Here are a small network's activations along a few directions, averaged over the inputs that share one value of a field.
Related values have similar rows: they may be neighbours, one step apart, or belong to one group.
Strong random noise was added to every row along 14 fixed directions; ignore it. To show where, here is one row again and again, with new noise each time:
[-143 -375   83   70  -14   59  -67  -40  -74  -29  113  266   30  226
 -123  152  -38 -175 -293  106  165   70 -133 -159 -606   49   34  -65]
[  46  -29    4   64   18   98 -268   65 -102   78  352  363  259  164
 -105 -109  107  -94  494  290 -239 -225  159  163  318   29 -125  484]
[ 198   46  305    6   39  101 -310  -38  379  224  111  -63  191  -45
   -7  280  123 -160 -204   44 -193 -144   71 -144   68   -5  194  108]
[ 209  144  127  316 -105  214 -106 -106 -314 -186 -406  -56  -69  134
  225  -35 -127 -174  334  174 -215  205   67  118  271  196 -171  328]
[ 372 -294  297  111   41  -31 -138    6  208  570   20 -192  237 -123
 -177 -184  425  -65  -22 -147 -257 -104   69 -331   -3   16 -137  -96]
[-413  -47 -266 -271    2 -180 -177  331  161  298  364 -123  138  -19
 -382 -231  -41 -101   52  176  -16 -239  233  265  278 -640  203  299]
[  77 -107  532  151   15  171 -116  -24  248 -134  227  257  -23   97
  366    4  301  202   14  105 -163  -66   70  -48  288  469  202  -22]
[-193  210  244  -88  156  225   -5  174   27  -71   18  279  244 -159
 -297 -116 -135 -119   95  278 -407 -110   -7  188  142  -88  229  167]
[-313 -250 -120  -83   98  210  222 -228  255  -80  180  254  -32  220
   39  -94 -124  197  229  153  257  163  -81   16  -95  -49  111  250]
[ -46 -351   48   61  338  297  565 -199  160  248 -350    6  297 -116
 -252 -382  -62  187  414  -51 -114  361 -162 -255 -135 -116 -149   21]
[ -65   51  -23 -139   84 -125 -118  288 -386   18   33 -183 -272  134
  184  239  189 -195    2 -258  -48 -140  237   24  190  132   22 -147]
[-120  237  275  -25 -154  237  -50 -230  221   49 -397 -396 -512   98
  169   69 -150 -245  -58   17  -75  151  -47   94   16  -82  360  354]
[-257   78  105  144 -136   51  173   13   91 -447  -54  485  251  -55
    2  165 -362  292 -253  124  -45  374 -210  -81   28  181  194   37]
[ 317  196  406 -149  375   79   49   95 -171 -325  247   84 -288 -153
  284  220  260 -109 -101 -156   43    7  277   42  203  418  386 -609]
[-664   42  376   44 -444   13 -120  139  348  111  -15   73 -169  263
   75  -49  -15  250  -49  174 -435 -212 -252  187  105  -32  286  697]
[ -32 -332  -25  -56  132  -43  135  -65 -408   41  153  136 -261  407
   64  393  147 -111   65 -200  193  -63 -156 -103 -764  182 -153  -72]


Values of KOD:
mugo: [  -1  351   18   98  -60   84  -69  -72   48   -6  -10  118  -17  156
  293  113  157  128  555  -31 -277 -283  -61  213  476  270  -79  471]
gik: [ 448  169   61   64   40 -205  -98   14    7 -100   50 -173  214 -139
  182  188  -34  124 -231  141  -44 -182  -32  244 -200 -165  -69 -232]
tizi: [ -47  -87   80   13  357  223 -152  249  -88 -372  -76 -294   15   72
  438  259   62 -193 -183  217  119 -195  331  224  205    6   50 -396]
zed: [ 547  252  -71   85 -293 -302   89 -335  178  134   88 -244  -89 -253
  -88  162  -11  144  -16 -214  165  122  -64  -35 -135 -203  -49  130]
piz: [-161  -83  -83 -384  549  274  166   24  314   40  286  102 -185  -90
  -73 -432  162 -139  295  114  368 -217  224  187  241  -47  347 -353]
totuv: [  31 -117  177   77   49  275 -258 -306  141   17  -13   70 -132  219
  204  307  -62 -379   61   57  147  -38   89 -198 -107  116   34  245]
nuvir: [ 126  158 -222 -179   21  -69   23 -180  -41   96   82   55 -112 -145
 -313  105 -185 -339  171 -241  185  390  119 -170  222 -199  199  205]
kikop: [-141  249  -24   32  -87 -129 -202  -58  424  245   14 -181  338 -151
 -252  289 -407 -212   37   99 -126    1   25    5  160 -617  226  569]
kuv: [ 187 -276  350  309  -53  186   26 -380  545   66 -114  -66  -20    2
  287 -136  111  133  -72  -66  217  281  -57 -482   -2  247  131 -150]
vilit: [  22   -1  -72  186  107  -55  -70  167 -145 -199  216  281  314  -73
  -44   15   21   87  200   69  -99  -15   74  -64  211  140  -95  -50]
KOD is arranged as a line.
Going along KOD from gik by way of its neighbour nuvir, in what order are mugo, tizi, kuv, vilit met? -> tizi, kuv, vilit, mugo
Fewest steps between piz and kikop? -> 4

Values of KOLE:
feme: [-250 -383  -69  -26  377 -121 -155  503  -53   37  193  114  583 -150
 -277  201  140 -134 -306   59  -61 -279  191 -124 -154 -165  -38 -398]
dav: [ 139  211  212  162 -208  160 -127  -71 -263   60 -240 -188 -451 -100
  -67 -508  107 -467  212  -73 -158  142  220  -47  412  126  207   42]
dulem: [ 114  323  -62 -278   53  191   51 -441  225 -113  142  225 -288  -27
  103  372 -148 -167 -127 -198  362   45  -96 -281 -185  273  174  -89]
suzag: [ 267 -172  189  259   27  102  -22 -220   41  254   16  145  453  -67
 -425  -97 -130 -245  247  178 -256  247  -42 -114 -170 -291  -98  405]
kivik: [ 445 -403  -70  341    2 -479  -69  -71 -283   64  294 -332  -26  300
  248  356  -29   25  365   61  413  185  220  101 -287 -403 -128  177]
mus: [-848  -14  -45 -189  193  300 -107  351  315 -121   20   35  102  198
   58  -14 -146  132  -42  332 -184 -396    8  257  238 -123  193  144]
nuge: [ 450  112  -24  145  -84  -47  -85  -16 -421  -84 -189  281  165 -232
 -227 -297   76  -91   18   12  -95  114  -99  -71  -52  264 -280 -294]
zam: [-295  131  509 -209  157  -39  191  330 -111   -8  -14   55  -18 -200
 -419  312 -124 -246 -396 -100 -355   -8 -147   31 -446 -262  508 -170]
netaf: [ -87 -245  212  -54   21   73 -243  148  117    8  373  164   92  -53
 -290 -378   99 -292 -382  412   23 -143  143  222 -183 -208  239 -125]
luri: [  75  418 -144  196 -441 -212 -108  199 -135 -363 -355   96   71 -239
  -49  -55 -405  -11 -479  109   11  410  -22  173  396   29  103  -26]
KOLE is arranged as 4 separate groups.
Which other values are in the same group as zam? Give them in the order they are listed. -> suzag, netaf
Which other values are in the same group as kivik? Give them in the order they are listed. -> dulem
Which other values are in the same group as mus? Give them in the order they are listed. -> feme, dav
